Here are a small network's activations along a few directions, averaged over the inputs that share one value of a field.
Related values have similar rows: they may be neighbours, one step apart, or belong to one group.

Values of DUMIF:
fud: [22,11,-19,13,16,-6,-11,15,-40,-17,26,33,-10,-18,49,-17,7]
foga: [5,-12,-5,9,0,-34,-28,-27,-15,4,-7,27,36,20,36,9,-2]
lavez: [3,-22,-15,25,24,-11,28,0,31,-21,51,-5,-14,-9,-18,-10,12]
relel: [-14,20,11,22,-7,11,31,13,12,6,-10,-38,17,22,-22,20,-14]
rute: [-7,17,-17,9,-17,-41,25,-30,15,30,5,-26,43,8,33,23,4]
lizup: [0,-5,-2,-12,23,25,10,6,20,29,8,-21,-11,-36,-38,-9,26]
mip: [-3,-26,-12,-12,15,45,-16,3,-8,-13,13,48,-39,-27,-24,-9,11]
tuzos: [20,-16,-23,21,17,-18,5,-9,2,-8,46,12,-30,-25,-14,-34,-15]
moki: [5,-28,3,-26,-5,31,-50,12,-32,8,-4,19,-11,-24,22,-21,5]
puti: [3,14,16,-2,-19,-14,-1,25,-23,-17,-42,21,7,31,29,16,-19]
vuvi: [28,-5,20,13,-8,15,-1,22,-11,-35,6,-3,-54,-20,-27,-39,-22]
dazav: [-26,5,-2,-36,-6,-12,-13,-20,13,35,-30,-21,34,24,5,33,20]
vov: [-26,-13,15,-34,-27,16,-31,-1,-34,5,-24,12,1,-3,45,7,17]
nev: [12,1,9,29,5,11,5,7,29,-22,-10,-14,-28,3,-56,-12,-14]
tosor: [-15,27,-13,27,2,-21,30,-33,25,32,30,-24,39,6,-8,11,16]
reni: [16,3,21,-13,-8,1,-17,28,-31,-48,-12,25,-19,4,-7,-20,-26]
gane: [-17,24,9,-3,-18,-4,14,8,12,10,-43,-8,23,34,31,26,-31]
vafu: [-5,5,6,-31,15,10,20,-19,38,23,-3,-35,16,11,-37,25,26]
Each value of DUMIF is a pair of two hidden parts, and every pair occurs once (3 first parts, 6 second parts).
- Changing only the second part turns tosor into foga. vafu has the same second part as tosor; what does that change turn vafu into? => vov
- Changing only the second part turns gane into reni. dazav has the same second part as gane; what does that change turn dazav into? => moki
- Changing only the second part turns vuvi into nev. mip has the same second part as vuvi; what does that change turn mip into? => lizup

Values of BUP:
kel: [-7,16,-18,10,-21,-34,8,-18,7,8,-2,-13,48,34,35,26,11]
kap: [19,-8,14,16,7,30,-8,18,-1,-35,16,6,-43,0,-26,-6,-32]
dun: [13,-28,-7,-5,10,28,-20,8,-17,-18,17,17,-20,-31,-28,-11,15]
der: [-25,4,7,-23,-12,7,10,-27,9,36,-24,-15,37,-3,34,34,16]
per: [15,10,28,-25,-15,-18,-1,26,-18,-3,-41,0,3,26,25,13,-17]
dor: [-20,7,10,5,-14,-22,-5,2,-20,4,-4,34,19,14,54,9,2]
rizag: [-17,-8,-17,-17,9,1,12,-6,38,16,9,-32,18,16,-22,16,32]
goru: [-8,1,1,-34,-2,8,-29,3,-36,16,-29,6,13,-5,36,8,10]
kazuv: [-4,-4,25,5,-9,30,-24,27,-31,-11,-24,20,-21,-5,2,-40,-35]
ruk: [23,4,-20,31,18,-3,24,-5,16,14,36,0,-9,-15,-28,-10,4]
zes: [-3,3,-5,11,-2,11,28,18,23,-26,16,-24,-21,-7,-39,-9,-7]
sug: [-22,25,16,15,-8,-11,27,-23,23,3,-6,-46,20,0,-33,13,4]
tal: [-8,-19,4,-2,11,21,7,-11,23,23,31,-11,-26,-21,-37,-13,21]
roz: [29,-13,-15,19,28,2,5,9,-11,-19,24,26,-31,-8,3,-30,-1]
kor: [-7,3,-15,20,-4,-37,25,-19,26,24,29,-31,33,-3,-8,-9,-4]
lizuz: [-16,27,0,11,-7,-11,5,-7,6,11,-47,-16,33,37,3,42,-4]
minir: [18,-17,-6,-42,10,12,-32,4,-20,-16,-10,39,-30,-9,4,-11,-3]
giru: [21,-2,0,7,3,-15,-30,2,-18,-27,10,38,-22,-21,26,-22,-11]
Each value of BUP is a pair of two hidden parts, and every pair occurs once (3 first parts, 6 second parts).
- Changing only the second part turns lizuz into sug. der has the same second part as lizuz; what does that change turn der into? => rizag
- Changing only the second part turns per into kazuv. dor has the same second part as per; what does that change turn dor into? => giru
- Changing only the second part turns zes into kap. ruk has the same second part as zes; what does that change turn ruk into? => roz

Values of ZUSOP:
kunol: [-7,-1,4,-29,-9,-1,-30,-1,-30,8,-30,22,14,9,48,15,5]
zigi: [-25,26,13,0,-23,-21,9,-10,6,18,-36,-26,47,31,23,29,-4]
kota: [-19,9,-13,10,5,-14,30,-28,37,33,23,-39,32,1,-15,12,22]
gal: [24,-11,4,-1,0,5,-27,23,-35,-32,-6,42,-32,-6,18,-18,-20]
nibi: [12,-10,-17,6,20,8,19,-5,29,-1,34,-15,-18,-12,-49,-7,12]
zad: [16,-13,9,14,7,23,-2,22,-7,-25,16,16,-43,-24,-25,-31,-14]
ZUSOP is arranged as a ring.
- List every value one step from zigi, in the order listed. => kunol, kota

Values of ZEPOK:
gedut: [31,-20,-13,6,20,14,-7,14,-5,-27,29,27,-46,-20,-25,-24,-4]
sig: [9,-7,-9,13,16,17,20,0,27,-5,25,-13,-20,-9,-45,-7,5]
bagum: [-27,19,-1,-3,-13,-25,10,-24,10,33,-13,-23,51,19,31,26,13]
rimo: [-14,8,19,-20,-21,-5,-24,6,-31,4,-41,11,19,12,44,10,-8]
lerid: [-11,13,-8,12,0,-16,29,-16,33,15,8,-37,25,12,-23,14,8]
moniv: [12,-12,12,-7,-2,15,-27,21,-34,-21,-8,35,-29,-14,18,-20,-13]
ZEPOK is arranged as a ring.
- List every value one step from rimo, in the order listed. => bagum, moniv
